These are the activations of a small neural network, seen along a few directions. Each row is one input.
Each table varies a few parts of the input and shows all the possible inputs, shuffled.
A made-up example of a description, with smaller parts first: one of 8 places around a ring, together with either a single point or (one of 2 separate values, together with one of 4 places along a line) or one of 11 places around a ring.
Shared parts are said once, and a part with two or three values counts as separate values.
In the rows, 128 means zero.

Other details of the inputs vary at random and push rows far along two fixed directions, the same in every table; ignore that.

Table:
r1: [134 174 124 136 110 126 149 109 148 114  99]
r2: [147 151 135 136 125 134 147  98 130 122  77]
r3: [ 63 116 117 128  95  98  93 123 110 145 142]
r4: [166 155 118 130 116 121 154 110 145 106  93]
r5: [ 61 102 128 118  89 106  89 124 124 147 154]
r6: [137 165 113 139 118 119 144 116 146 112  93]
r7: [141 136 123 128 134 136 138 140 137 134 125]
r8: [131  89 132 119 148 134 127 150 121 136 166]
r9: [119 153 119 134 122 120 131 124 133 117 112]
r10: [138 101 134 127 146 128 117 146 124 136 156]
r11: [179 121 127 115 173 151 132 147 110 125 155]
r12: [170 146 135 136 123 125 153 122 153 107 103]
r13: [152 141 136 129 142 146 157 116 133 121  85]
r14: [119 141 118 134 101 112 126 111 140 132 114]
r15: [110 125 141 127 120 119 122 111 131 133  95]
r16: [159 154 122 132 113 125 150 108 149 117 102]
r17: [158 159 127 130 132 140 151 135 142 121 108]
r18: [144 140 126 143 114 114 141 116 140 123 111]
r19: [ 93 128 130 140 120 116 114 131 120 134 144]
r20: [179  99 145 119 185 179 125 147 112 130 141]
r21: [144 125 117 122 137 130 140 138 136 121 122]
r22: [108 131 142 127 116 127 122 111 125 133  96]
r23: [181 111 125 111 170 149 135 142 115 123 156]
r24: [132 152 126 148 116 141 146 100 138 106  79]
r25: [ 88 139 116 136  95 108 120 108 146 132 118]
r26: [122 152 118 138 119 124 132 120 145 129 114]
r27: [138 129 126 126 126 129 124 131 145 130 127]
r28: [105  90 126 106 139 130 113 149 106 137 171]
r29: [152 160 135 126 122 134 139 127 142 119 111]
r30: [175  97 132 124 187 155 136 170 118 139 168]
r31: [135 137 134 136 129 127 140 141 128 126 126]
r32: [133 119 129 115 132 138 134 136 130 131 144]
r33: [104 133 123 125 117 119 124 139 120 127 127]
r34: [169 152 139 133 122 126 155 122 147 107 103]
r35: [135 107 130 108 143 133 115 143 117 127 155]
r36: [115 151 131 141 111 115 136 117 132 118 119]
r37: [142 127 125 120 129 136 143 131 141 126 129]
r38: [106 104 132 113 140 137 110 150 109 148 171]
r39: [117 142 119 131 108 120 134 108 149 122 117]
r40: [ 39 105 128 131  83  93  95 115 115 142 157]
r41: [137 123 126 117 128 124 126 130 136 118 127]
r42: [ 71 122 125 138  87  97 115 109 134 130 132]
r43: [113 114 127 137 139 122 116 138 123 140 152]
r44: [174 104 129 107 188 162 134 168 109 127 169]
r45: [118 125 132 116 129 125 114 140 118 127 141]
r46: [ 93 124 127 138  87  97 121 108 128 130 127]
r47: [136 147 129 128 122 129 130 121 127 128 129]
r48: [131 150 131 138 127 125 148  96 146 120  75]
r49: [112 134 124 126 117 126 127 116 137 126 135]
r50: [155 169 125 138 117 129 144 117 140 121 101]
r51: [115 125 117 125 123 120 125 121 135 118 131]
r52: [ 65 106 133 134  99 100  91 136 114 149 151]
r53: [105  98 121 114 145 129 109 138 113 133 169]
r54: [ 54  99 136 125 101 106  98 140 102 149 167]
r55: [155 151 132 122 118 132 143 120 147 117 111]
r56: [ 92 132 140 132  96 105 113 127 121 132 131]
r57: [152 155 121 137 121 127 139 120 139 128 109]
r58: [165 171 132 133 124 135 144 127 150 116  96]
r59: [111 119 124 122 130 122 107 137 107 137 149]
r60: [116 138 140 137 113 113 120 134 127 130 125]
r61: [139 110 116 121 142 126 118 134 119 133 146]
r62: [134 106 136 130 153 130 113 147 105 143 169]
r63: [107 122 119 125 112 121 124 130 138 139 130]
r64: [ 74  99 131 131 125 140 100 118 105 142 140]
r65: [174 100 122 112 190 158 131 171 116 134 163]
r66: [100 117 134 131 116 144 125 122 115 132 111]
r67: [176 101 138 120 186 155 133 131 114 139 133]
r68: [155 138 131 139 134 155 155 120 131 109  88]
r69: [114 106 125 134 136 121 118 133 128 136 153]
r70: [129 156 131 138 124 132 149  96 140 118  73]
r71: [138 131 135 133 131 124 130 129 115 129 142]
r72: [117 100 135 122 134 127 128 143 116 134 160]
r73: [112 105 126 118 137 123 100 149 116 141 154]
r74: [177 103 133 129 174 172 130 134 106 127 137]
r75: [165 140 128 138 134 128 158 131 148 116 108]
r76: [141 143 132 137 109 115 144 112 133 117 115]
r77: [111 145 130 127 110 113 118 130 128 124 116]
r78: [159 155 128 148 121 118 147 120 139 120 103]
r79: [149 148 128 132 128 133 132 133 144 128 115]
r80: [119 130 121 125 112 112 119 126 138 123 117]
r81: [148 138 137 139 126 148 137 116 132 111  88]
r82: [111 154 120 129 114 117 132 116 130 115 114]
r83: [106  85 122 108 140 128 112 149 113 138 168]
r84: [ 70 127 111 132  93 100 110 112 132 131 124]
r85: [ 98 108 124 121 148 136  99 145 112 152 177]
r86: [ 84 131 130 141  89 125 116  99 112 131 100]
r87: [167  83 139 112 200 166 136 151 114 143 147]
r88: [182 115 128 113 167 155 136 139 121 133 160]
Each input here is: one of 4 separate values, together with either one of 4 places along a line or (one of 3 separate values, together with one of 6 places around a ring).
Changing only the choice among 4 separate values turns r77 into r9. The same change can be made to r35. Which row results?
Answer: r53
Changing only the choice among 4 separate values turns r24 into r81. The same change can be made to r70. Which row results?
Answer: r22
Changing only the choice among 4 separate values turns r34 into r76. The same change can be made to r10. Which row results?
Answer: r18
Change only the place on the line of 4 in r2. List by row number the other rows that result.
Answer: r67, r74, r86
Change only the choice among 3 separate values in r44. List by row number the other rows that result.
Answer: r38, r54

Table:
r89: [118 136 124 141  90 102 144 102 154 113 113]
r90: [100  95 146 116 112 120 123 151 128 136 135]
r91: [ 56  91 125 124  98 117 106 115 118 137 142]
r92: [198 129 127 127 160 156 173 117 144 103 113]
r93: [151 141 142 120 102 117 145 128 150 112  82]
r94: [ 84 141 127 132  93 119 139 101 144 115  89]
r95: [ 90 100 132 134 126 123 110 122 107 134 133]
r96: [136 100 124 122 147 126 131 138 133 134 170]
r97: [142 103 117 112 173 162 132 152 124 138 157]
r98: [ 64  97 151 128  96  97 103 148 109 147 131]
r99: [155 103 142 126 169 163 115 135 103 138 150]
r100: [155  93 133 132 167 145 131 133 105 128 150]
r101: [201 151 131 141 155 140 150 128 136 126 123]
r102: [171 133 157 129 142 140 138 150 124 132 110]
r103: [134 156 116 130  88  98 139  97 158 114  99]
r104: [135 119 131 115 157 137 118 172  94 129 182]
r105: [ 86 150 119 149  90  91 124 117 138 131 112]
r106: [152 170 139 142 125 144 147 105 136 114  74]
r107: [126 165 108 133  95 109 132 115 163 117  93]
r108: [194 139 127 142 163 132 159 135 138 118 127]
r109: [ 73 110 137 138  96 101  89 115 107 151 160]
r110: [112 172 135 141 103 129 131 104 132 127  78]
r111: [ 94 131 123 126  85 113 122  92 136 118  94]
r112: [137 112 123 133 169 136 116 163 121 143 164]
r113: [141 130 135 116 146 144 109 166  92 136 179]
r114: [161 162 136 146 114 133 151  95 131 112  83]
r115: [108  93 121 103 150 143 101 139 114 145 153]
r116: [151 102 121 118 169 141 131 153 135 136 176]
r117: [174 153 134 139 151 139 136 135 134 133 130]
r118: [124  89 128 110 173 160 123 151 117 142 165]
r119: [144  96 125 114 141 124 116 127 132 130 164]
r120: [180 141 113 114 158 157 146 131 140 121 112]
r121: [124  87 132 136 145 119 115 136 109 140 172]
r122: [ 67  87 122 115  93 106  92 105 110 138 148]
r123: [150 120 128 123 174 165 115 148 104 153 152]
r124: [161 145 137 135 157 147 153 123 132 109  94]
r125: [120 156 114 127  94  99 130 106 157 122 106]
r126: [106 144 123 122  99 119 130  96 141 116  86]
r127: [173 169 122 120 130 139 163 147 139  93 126]
r128: [116 137 123 105 110 121 116 145 115 118 156]
r129: [145 167 113 141 115 123 159 125 167 111  97]
r130: [ 26 106 121 128 101 105  86 129 100 157 147]
r131: [109 167 127 143 108 118 144 107 138 116  71]
r132: [ 85 144 123 144 103 113  97 133 125 151 134]
Changing only one part turns r93 into r102. The same change can be made to r122. Which row results?
Answer: r114
Changing only one part turns r107 into r132. The same change can be made to r115. Which row results?
Answer: r110
What do these inputs look like to the network?
Answer: one of 4 places along a line, together with either one of 2 separate values or one of 9 places around a ring
Change only the choice among 2 separate values in r104. List by row number the other rows that result.
Answer: r98
Change only the choice among 2 separate values in r90. List by row number the other rows that result.
Answer: r127
Change only the place on the line of 4 in r121. List by row number the other rows that result.
Answer: r89, r109, r119

Table:
r133: [ 75 111 126 114 164 170  93 147  88 151 156]
r134: [140 101 102 108 149 156 147 114 126 104 116]
r135: [ 64 156 132 131  62 112 105  79 152 129  50]
r136: [ 60  62 113 126  93  83  92  89 128 150 137]
r137: [133 138 115 125 133 170 154  99 145  97  77]
r138: [147 117 126 102 142 168 143 108 138 114  86]
r139: [171 195 115 173 134 132 156 112 142 129  71]
r140: [136  93 135  91 179 188 115 142 112 147 143]
r141: [106  82 118  78 112 120 125 146 139 123 167]
r142: [ 78 183 117 111  49  90 135 134 148 122 105]
r143: [ 40  93 104 133  90  98 121  79 124 120 123]
r144: [ 46 104 108 127  73  77 129 111 149 114 156]
r145: [188 122 124 102 122 120 155 133 181  97 117]
r146: [ 81 158 115 145  44  41 130 100 173 120 102]
r147: [109  45 183 156 151 124 114 155  74 162 160]
r148: [ 74 186 120 168  68  77 102  94 134 145  62]
r149: [ 93 182 118 158 104  98 137 152 134 117 133]
r150: [118 181 113 144 102  99 157 134 152 109 132]
r151: [161 112 113 137 140 109 149 147 149 130 176]
r152: [144 131 180 164 134 128 173 126 108 105  76]
r153: [171 124 119 116 221 196 119 182  88 138 160]
r154: [ 63 100 188 140  67  96 102 125  93 136  79]
r155: [215 128 130 146 207 182 166 119 145 130 112]
r156: [182 208 121 127 140 158 161 133 133 113  50]
r157: [119 164 128 131 121 126  98 133 123 143  92]
r158: [ 90  73 179 130 137 143 122 158  67 134 129]
r159: [106 116 132 140 127 125 107  96 138 151 101]
r160: [180 128 112 105 142 146 177 140 162  81 129]
r161: [175 139 117 143 148 119 151 158 144 140 170]
r162: [ 32  79 127 130 144 139  86 115  99 157 165]
r163: [189 135 113 103 172 150 165 167 140  98 155]
r164: [171 115 130  96 165 138 109 185 135 142 188]
r165: [ 78  87 144 100  91 103  40 120  66 157 214]
r166: [243 199 130 164 113 127 172  81 135  96 107]
r167: [135  92 112 132 113 103 148 124 161 126 162]
r168: [166  94 128 106 221 211 129 152 109 131 152]
r169: [105 111 136 108 142 122  72 199 111 165 197]
r170: [208 203 142 156  82  97 150  66 143 100  88]
r171: [136  87 190 156 129 108 131 132 100 139  99]
r172: [173 216 117 142 127 141 171 162 148  95  92]
r173: [134  71 125 121 198 173 130 125 118 130 161]
r174: [132 133 131 143 139 102  99 174 132 157 169]
r175: [124  75 118  99 132 127 108 112 132 128 129]
r176: [168 157 117  95 120 122 166 145 155  99 117]
r177: [ 84 126 120 159  86 113 137  67 156 129  83]
r178: [161 140 135 142 168 142 119 117 130 151 111]
r179: [157  73 187 113 165 165 138 171  74 136 129]
r180: [ 95 174 125 138  43 108 139  56 180 100  10]
r181: [115 166 128 146  85 101 119  83  93 103 147]
r182: [150 177 137 112  72 122 126  95 103 107 120]
r183: [160 147 120 145 203 165 132 152 107 132 142]
r184: [ 86 203 105 152  42  58 175  89 177  84  71]
r185: [108  92 126 121 134  93  92 167 123 170 209]
r186: [150  79 113  85 159 159 135 125 121 120 135]
r187: [ 66  48 121 115  97  74  89 132 142 151 196]
r188: [158 108 109 144 135 125 160  86 153 116 104]
r189: [171 126 130 132 226 186 137 143 108 135 151]
r190: [221 176 126 111 174 171 159 195 136 120 130]
r191: [ 56  96 125 143  85 100  92  76 143 146 104]
r192: [173 149 122 156 157 129 142 174 137 146 166]
r193: [ 92 106 139 113 146 147  73 138 108 165 143]
r194: [196 143 132 115 153 165 127 129  83 102 174]
r195: [225 188 120 119 118 115 179 132 192  81  77]
r196: [ 24  87 133  96 126 149  59 145  79 182 172]
r197: [ 29 125 110 111  86 102  93 159 109 141 185]
r198: [114 135 126 156 146 141 120 113 121 160 126]
Changing only one part turns r149 into r190. The same change can be made to r181. Which row results?
Answer: r182
Changing only one part turns r198 into r178. The same change can be made to r192. Which row results?
Answer: r174
What do these inputs look like to the network?
Answer: one of 6 places around a ring, together with either one of 2 separate values or one of 9 places around a ring
Which other rows agree with r193 in the place on the ring of 6? List them by row number.
Answer: r135, r145, r154, r157, r164, r165, r169, r175, r180, r195
Change only the choice among 2 separate values in r158. List by row number the other rows that result.
Answer: r194
